A small network was shown many inputs. Here are its activations along a few directions, one row for each input.
Each table varies a few parts of the input and shows all the possible inputs, shuffled.
A made-up example of a description, with smaller parts first: one of 2 separate values, together with either a single point or one of 9 places along a line or (one of 4 places along a line, together with one of 5 places around a ring).
Shared parts are said once, and a part with two or three values counts as separate values.
(in the rows, 128 means zero)

A family of inputs:
x1: [155 119 121 105 230 145 183 109 135  69 151]
x2: [118 160 108 140  98 153 120 106 105 173 121]
x3: [153 144 116 101 141 147 187 165 205  70 124]
x4: [140 142 131  83 201 170 167 143 176  55 144]
x5: [ 98 144 173 147 112  88  93 140 125 148 149]
x6: [175 113 108 116 176  93 185  90 137  73 155]
x7: [246  18 105 152  82 202 162 201  62  70 142]
x8: [112 109 107  87 102 136  66 100 129 133 100]
x9: [ 83 132 120 165 136 109 143 155  88 181 124]
x10: [ 95 131 167 161 122 101 117 134 127 173 146]
x11: [196 132 100 130 150 108 183 141 176  94 113]
x12: [ 90 141 136 175 128 109 121 146 109 170 144]
x13: [111 151  92 131 105 153 142 115  83 183 101]
x14: [ 83  90 136 122 134  92  65 139 134 130 120]
x15: [114 142 137 109  90 132  80  93 131 130  99]
x16: [ 84 123 166 144 121  88  80 132 136 126 120]
x17: [124 151 138 125  92 145 116  94 123 175 123]
x18: [128 163 144 112  82 132  93 101 121 151 127]
Describe the family of inputs behind these rows.
> either a single point or one of 5 places around a ring or (one of 2 separate values, together with one of 6 places along a line)
List by row number the other inputs of the same sort as x12.
> x2, x5, x8, x9, x10, x13, x14, x15, x16, x17, x18

A family of inputs:
x19: [124 180 120  69 159 126 133  72 192  98 114]
x20: [ 65 139 139 152  67 120  57 112  76 215 111]
x21: [135 135 112 115  45 159  80  96  96 170  97]
x22: [ 32 186 177 145 191  40 112 113 176 156 148]
x23: [152 107 116 131  54 170 101 142  93 149 109]
x24: [141 153 123  85 168 137 155 117 190  76 125]
x25: [198  98 109 135 216 137 238 171 150  44 162]
x26: [ 55 187 149 104 183  87 112  86 174 140 130]
x27: [211  52 103 182 102 173 184 195  54 119 147]
x28: [ 42 135 166 192  73  73  56 139  78 233 128]
x29: [196  60 108 135  82 175 128 158  81 104 126]
x30: [185 105 114  90 196 140 181 134 176  31 140]
Changing only one part turns x30 into x29. The same change can be made to x19. Which row results?
> x21
Describe the family of inputs behind these rows.
> one of 2 separate values, together with one of 6 places along a line

A family of inputs:
x31: [173 128 120 129 144 113 168 150 134  97 178]
x32: [ 30 165 142 101 132  79 130  96 157 161 139]
x33: [174 141 106 110 116 155 148  83 153 103 131]
x34: [148 118  95 119 164 140 163 177 132 101 157]
x35: [ 95 166 190 130 168 117  93 130 182 151 147]
x36: [121 153 118 155  49 112  92 155  90 165  93]
x37: [175 108 138  71 105 134 102  98 159  65 116]
x38: [149 132  81  98 136 183 144 109 151 107 109]
x39: [183 145 123 133 146 141 202 109 124 127 130]
x40: [157  81 155 170 162  94 172 163 123  69 156]
x41: [118  70 139 154  93 132  89 131  85 203 138]
x42: [126  95 117 172  54 110  92 148 117 201 105]
x43: [ 65 167 121 126 192  51  84  63 121 152 114]
x44: [132  72 130 161 183 122 167 190 122  72 136]
x45: [ 70 193 161 135 131 100 114 127 188 145 115]
x46: [150  99 113  60 126 161  97 124 158  69  95]
x47: [ 99 153 141 142  62 160  96 129  62 149 119]
x48: [158 135  98 121 166 170 197 136 122 131 109]
x49: [107 111 144 145 103 157  83 113  53 163 146]
Describe the family of inputs behind these rows.
> either one of 4 places along a line or one of 5 places around a ring or (one of 2 separate values, together with one of 5 places along a line)
Start at x35 and move only the place on the line of 4, one step at a time. The first step leads to x45. Which rows follow, in order?
> x32, x43

A family of inputs:
x50: [176 101 112  93 122 166 147 152 165  65 118]
x51: [155 126 100  84 159 160 147  90 126  95 131]
x52: [180 148 107 103 124 166 168 135 172  97 120]
x53: [142 110 125 129 194 118 169 124 118  94 162]
x54: [ 52 153 165 132  83  50  24  70 140 202 111]
x55: [163  73 117 185  12 159  91 153  21 196 120]
x56: [ 38 192 156 140  71  79  54 106 124 194 107]
x57: [150  83 135 130 180 123 142 153 128  67 146]
x58: [155 136 119 147 181 112 201 131 135 107 145]
x59: [ 23 182 182 146  80 117  43 103 109 228 123]
x60: [162  87 137 135 157 123 169 184 157  65 148]
x61: [ 26 147 128 165 108 104  75 132  84 236 109]
x62: [164  98 110  86 145 165 121 121 135  68 114]
x63: [167 133 133 145 160 124 189 169 164  97 149]
x64: [166 152  93 102 144 154 179  97 143 107 115]
Describe the family of inputs behind these rows.
> either a single point or one of 4 places along a line or (one of 2 separate values, together with one of 5 places around a ring)
List by row number the other inputs of the same sort as x52.
> x50, x51, x53, x57, x58, x60, x62, x63, x64
